Each row below holds a small network's activations on one input, seen along a few directions.
Each table varies a few parts of the input and shows all the possible inputs, shuffled.
A made-up example of a description, with smaller parts first: one of 2 separate values, together with either a single point or one of 11 places around a ring or (one of 4 places along a line, together with one of 5 places around a ring).
Shared parts are said once, and a part with two or three values counts as separate values.

Other details of the inputs shift rows strongly along two fixed directions, in all tables alike. That doesn't count.
These rows show it; all are for the same input, with only those details redrawn:
[ -5  10  -8 -23 -16 -22  19  20 -15   7  -7  -7]
[ -3 -20   6   6  20   9 -22  -1   6   7  -1   6]
[ -8 -31   4  -6  19  11 -21   9  -5   9  -1   1]
[ -7   6  -9 -26 -16 -20  18  23 -19   8  -7  -8]
[ -6  -2  -5 -18  -5 -12   6  16 -14   8  -5  -4]
[ 1  4  0  1  4 -9 -3  1  6  6 -4  3]
[  1  18  -5  -5  -9 -21  11   6   3   4  -6   1]
[  3  11   0   6   3 -12  -1  -2  12   4  -5   5]

Rows:
x1: [  4  -1  12  13   4  16 -20 -20  12 -14  -1  -1]
x2: [ -2 -10   4  -7  19  15 -15   4  -5   6   5  -7]
x3: [  2   6 -15  -3  -8  -5  13   2  -2   3  -2   0]
x4: [ 20  18  13  23   4  19  -4 -27  27   0  14   7]
x5: [ 7 13 -2  0 13  4  0 -6  3  0  3 -7]
x6: [ -1  18 -10   9 -12 -14   8   6  13  -7  -8   8]
x7: [ 10  15  -2   2   4 -17   8 -10  12   6  -4   1]
x8: [-14 -18  -8 -11   1  23  -4  23 -15  -7   2  -8]
x9: [ -7 -45   3 -11  -1   8   0  16 -33   7   3 -12]
x10: [  0  22  -5   9  -8 -16   4   4  14  -2  -7   9]
x11: [ 24  30  -1   4 -20 -20  33 -17  11   3   6   6]
x12: [-10 -42  -3   8  21  28 -26   3   1  -2   4   5]
x13: [  5 -24  10  13   9   9 -20 -24   9  -6  -4  10]
x14: [ 2  3  5  5 16 13  0 -8  5 -4  3 -2]
x15: [  0  11   2   2 -17  -3  13   4  -9  -3   7 -14]
x16: [  8  -2   9  16  -1  -3  -6 -26  12  -7  -4  15]
x17: [ -1  12  -4 -16 -31 -27  32   4 -23  -4  -5   0]
x18: [-17  -7  -9 -17 -10  11  -1  32 -17  -5   1  -9]
x19: [ -7  -7 -11 -11  -2  17   1  15 -12   3   4  -7]
x20: [ 15  14   6  32  -3 -13   6 -30  20  -6  -1  17]
x21: [ -3  22   2  -8 -22 -11  19   0 -13 -12   5  -6]
x22: [ -5  13   0   8   2   5 -11   8  12  -4   1   3]
x23: [  8  15  15  27   5  11 -16 -31  27 -17   2  10]
x24: [  3 -17  -4  -5  17   3  -6  -5  -6   9   3  -6]
x25: [  4  19   4   8 -15  -5  12  -9   1 -10   6  -3]
x26: [  0 -22   4   4  22   9  -4 -11   4   3   2   2]
x27: [-12 -25  -3 -25   2   0  -3  23 -23  11  -3  -7]
x28: [ -8  -9   4  -3  14  15 -20   9  -1   3   4  -3]
What do these inputs look like to the network?
Answer: one of 2 separate values, together with either a single point or one of 5 places along a line or one of 8 places around a ring
Changing only the choice among 2 separate values turns x26 into x14. The same change can be made to x12. Which row results?
Answer: x8

Rows:
x29: [  0  21  -8  -8 -18 -29  21   9  -5   1  -9   1]
x30: [-3 -9  5 -3 -5  7 -1 -3 -9 -6  1 -2]
x31: [  6  29  -9  -7 -32 -16  34   4  -9  -7   1  -6]
x32: [  4  18 -11  -2 -11 -21  18   2   2   2  -7   1]
x33: [ 2 -8  3 -3 -3  1 -2 -6  0 -1 -2  6]
x34: [ 11  18  -1   9   0 -12  12 -17  13   0  -1   5]
x35: [-16 -20  -7 -21   4  12  -9  26 -19   2  -2 -10]
x36: [ 10  28  -5   6 -24 -13  24  -5   4  -7   1   1]
x37: [ -6 -32   8  -8  14  11 -12   3 -13   6   3   0]
x38: [ -1   5  -5  10  12   8 -10   2  15   0   0   3]
x39: [ 0 -4  1  8  6 -7 -8 -4  8  3 -5  9]
x40: [ 0 -5  0  2 -1  8  2 -5 -4 -6  3  0]
x41: [ -3 -32   4  -2  17  11 -17   0  -6   7   0  -2]
x42: [  6  25  -9  -9 -25 -22  30   0  -2  -2  -4   2]
x43: [  9 -16  14  31  28  11 -31 -25  28   6   1  15]
x44: [  7   2   5  14   7  -8  -5 -11  12   3  -3   7]
x45: [  7  23  -3 -10 -15 -17  21  -1  -5   1  -2  -7]
x46: [ -3   1  -2 -20 -28  -6  19  14 -23  -3   0  -9]
x47: [ 2  2  3 -7 -4 -5  5  1 -7  4  1 -3]
x48: [  7   4   0   5   2 -10   1  -9   7   4  -4   2]
x49: [  7  19  -4  -5 -12 -19  24  -2  -2   2  -2   1]
x50: [-8  9 -5 -8 -5 -5  2 18 -3 -1 -4 -3]
x51: [ 1 25 -6  9 -2 -7  4  5 17 -2 -3  4]
x52: [-2  9 -6 -2  2  6  0  7  4  0  2 -5]
x53: [ 15  30   6  24 -12  -8   7 -25  22 -10   1   8]
x54: [-11 -22  -1 -23   2  14  -1  22 -25   7   7 -12]
x55: [  3 -11   3  20  20   3 -21 -16  19   1  -3  11]
x56: [  4 -17   6  28  26  10 -28 -17  24   4   1  17]
x57: [ -5 -30   5  -8  13  17 -10   7 -14   8   8  -4]
x58: [ -3   3   0   1   9  10 -11   3   5  -2   2  -3]
x59: [  3  -7  11  18  13  14 -17 -22  12 -10   1   8]
x60: [ 3 28 -2 13  0 -9 -2 -2 22 -3 -5  7]
x61: [-19 -37  -3 -43 -24   9  13  37 -55   1   4 -20]
x62: [-6 -5 -4  3  6  0 -6  8  5  4 -2  5]
x63: [ -5 -33  10   4   7  25 -19  -2 -10  -4   8  -2]
x64: [  3  25  -3  13  -4 -18   2  -4  20  -1  -8   9]
x65: [-3  9 -6 -2  1 -1 -3  8  5  0 -4 -2]
x66: [  9   7   6  29   8   9  -8 -26  23  -8   4  10]
x67: [  5 -11   7   8  15   5 -12 -16   8   3   1   5]
x68: [-2 14 -5 -9 -5 -1  4 10 -2 -1 -1 -7]
x69: [-11 -22   2 -24   1  12  -4  20 -27   6   4 -11]
x70: [  5  27 -10  -3 -16 -29  20   0   4   1  -9   2]
x71: [  5  15   2   1  -6 -12  10  -4   1   1   1  -1]
x72: [-16 -26  -8 -26   1   3  -3  27 -25   5  -5  -9]
x73: [  6   0   4   8   9  -2  -3 -16   8   0   0   4]
x74: [  9   8   6  28   4   9  -6 -24  21  -8   6   9]
x75: [ 3 10  1 -4  0  1  2 -2  1  0  2 -5]
x76: [ -3   3   3   3   8  10 -13   3   7   0   1   1]
x77: [  4   6   5  25  20  16 -21 -11  26  -1   5   8]
x78: [ -4 -33   3  -5  13  10 -11   8 -11  11   2  -1]
x79: [  1  33 -13  -8 -20 -28  23   8   3  -1 -10  -2]
x80: [ -4  26 -11 -12 -21 -28  22  17  -4  -1 -10  -2]
x81: [  3 -10  -2  -1   6  -1   1   0  -2   6  -1  -2]
x82: [ -9 -30   3 -24   2   4  -1  13 -28   8   1  -6]
x83: [  7  19  -2  -4  -9 -13  16  -5  -1   0   0  -6]
x84: [  8  22   1   7   0  -4   5 -10  11  -3   2  -2]
x85: [  1 -15  10  14   8  18 -16 -15   5  -6   5   4]
x86: [ -7 -30   9   2  12  23 -18  -5  -9  -7   4  -1]
x87: [  0  -9   9  10  16  15 -19  -6   7   1   6   1]
x88: [-11  -9  -3 -27 -25  -2  19  20 -35  -5   2 -16]
x89: [ -2 -27   2 -10  13  17  -7   5 -14   7   6  -6]
x90: [ 5  3  2  7 11 10 -5 -7  9  1  6 -1]
x91: [ -4   3 -10  -7  -2  -6   6  12  -2   3  -4  -1]
x92: [ -8 -33   2 -21  -1  10  -4  10 -23   2   1  -2]
x93: [  1  11   3   7 -11  -4   9  -9   2 -11   0  -1]
x94: [ -1   8   4  12  11   8 -14  -2  15  -2   2   3]
What do these inputs look like to the network?
Answer: one of 3 separate values, together with either a single point or one of 5 places along a line or (one of 2 separate values, together with one of 8 places around a ring)
Changing only the choice among 3 separate values turns x50 into x60. The same change can be made to x71. Which row results?
Answer: x47
Changing only the choice among 3 separate values turns x78 into x44. The same change can be made to x34. Which row results?
Answer: x73
Change only the choice among 2 separate values in x41. List by row number the other rows that result.
Answer: x44
Change only the place on the ring of 8 in x34. List by row number the other rows that result.
Answer: x32, x38, x52, x81, x89, x90, x91
Change only the choice among 2 separate values in x80. List by row number the other rows that result.
Answer: x72
Change only the choice among 3 separate values in x59. List by row number the other rows that result.
Answer: x40, x86

Rows:
x95: [ -5 -25  11 -19  22  22 -17  -6 -20   3   6 -11]
x96: [ -5 -18   5 -26 -26   8  22  10 -45  -8  11 -27]
x97: [  7  25  14  29   2  18 -21 -31  32 -16   1  13]
x98: [ -8 -40 -13   6  28  13 -23   8   6   8  -6   9]
x99: [-19  -6 -11 -31 -22 -12   2  42 -22   4  -8  -4]
x100: [ 16  53   1 -26 -25 -34  51  -5 -12  -2  -1 -20]
x101: [ -7 -11 -11   8  28  28 -20  10  12   8   6  -6]
x102: [ 14  41   6  36 -18  -4  11 -41  23 -22   6   5]
x103: [  3  -9 -13   6  -1  -4   2 -17   1  -1 -14   9]
x104: [ -9   1   1   4  10  22 -29  14  11  -7   1   2]
x105: [  0   4  12  11  33  11 -21 -20  17  -1   1   8]
x106: [-16   1  -6 -23 -27  -3  25  21 -35 -14   2 -13]
x107: [  7 -29  -6  -7   2  -1   8  -5  -7   2  -5  -3]
x108: [-18 -41   6  -6   5   7  -6  27 -25  13   2  -2]
x109: [  9  33  10  28  31  -4 -15 -17  37  11   4   1]
x110: [ -5  -1 -17   1  16  15  -8   6   9  -3   1  -5]
x111: [  0  56 -11  -8 -46 -49  35   9  12 -10 -15  11]
x112: [ 14  10   6 -16  -8 -28  21 -14  -5  10  -3  -4]
x113: [ 10   3   5  -5   2 -19  -1 -16   3   4  -4   5]
x114: [ -5  22  -2  -8 -10   4   0  30  -1   1  -1 -10]
x115: [ -5 -31   6  -7  29  -1 -23  13  -6  26  -2  -4]
x116: [  5  -3 -10  20  17  -5  -9 -16  28  -6 -12  21]
x117: [ -2   1 -10  -2   4  15   4 -11  -1  -9   1  -5]
x118: [  3 -10  -2  -3  20 -13 -16   2   1  14  -5   3]
x119: [ 13  21   6  39 -18 -15   8 -42  18 -14  -4  18]
x120: [  2  -4   8  35   4  -6 -12 -11  19  -6  -2  13]
x121: [  3   6   9  20  -5   2 -21 -25  23  -5  -5  16]
x122: [ 26   5   4  16   7  25   6 -12   9  11  25   9]
x123: [ -7  18   3  -3  -8   9  -4   9   8 -13  -2   9]
x124: [ -6  -6  -1 -20   7 -19   4   6 -11  10  -8   5]
x125: [ 14 -34   8   8   8  21  -1  -3  -2  24  25  15]
x126: [ -4   2  -1  -4  27   7 -19   1   2   4   1  -8]
x127: [ -1  28 -10  -5 -28 -15  23  16 -12 -15   3 -12]
x128: [  8 -42  17  13   1  12 -11 -17 -12  -2   9  -1]
x129: [ -3  -4   4 -32 -34 -18  22  16 -28   3  -5  -8]
x130: [-16 -30   1 -21   0   8 -19  40 -18  15  -5  -5]
x131: [ -7 -36  -3 -26   7  27   7  10 -25  -2   6 -20]
x132: [ -8 -34 -11   7  27  12 -22  14   9  18  -3   2]
x133: [  7  26  10  43  11   3 -10 -16  36  -5  10   7]
x134: [ -1  42 -10  -9 -50 -49  53   9 -17 -13 -13   2]
x135: [ -6 -20   8 -36 -20  19   4  26 -36  -1   7 -22]
x136: [  3  38 -15  12  -1  -8  18 -13  24 -14  -6   7]
What do these inputs look like to the network?
Answer: one of 2 separate values, together with either a single point or (one of 4 separate values, together with one of 5 places along a line)
Changing only the choice among 2 separate values turns x127 into x120. The same change can be made to x123. Which row results?
Answer: x111
Change only the choice among 4 separate values in x96. List by row number the other rows that result.
Answer: x100, x131, x135
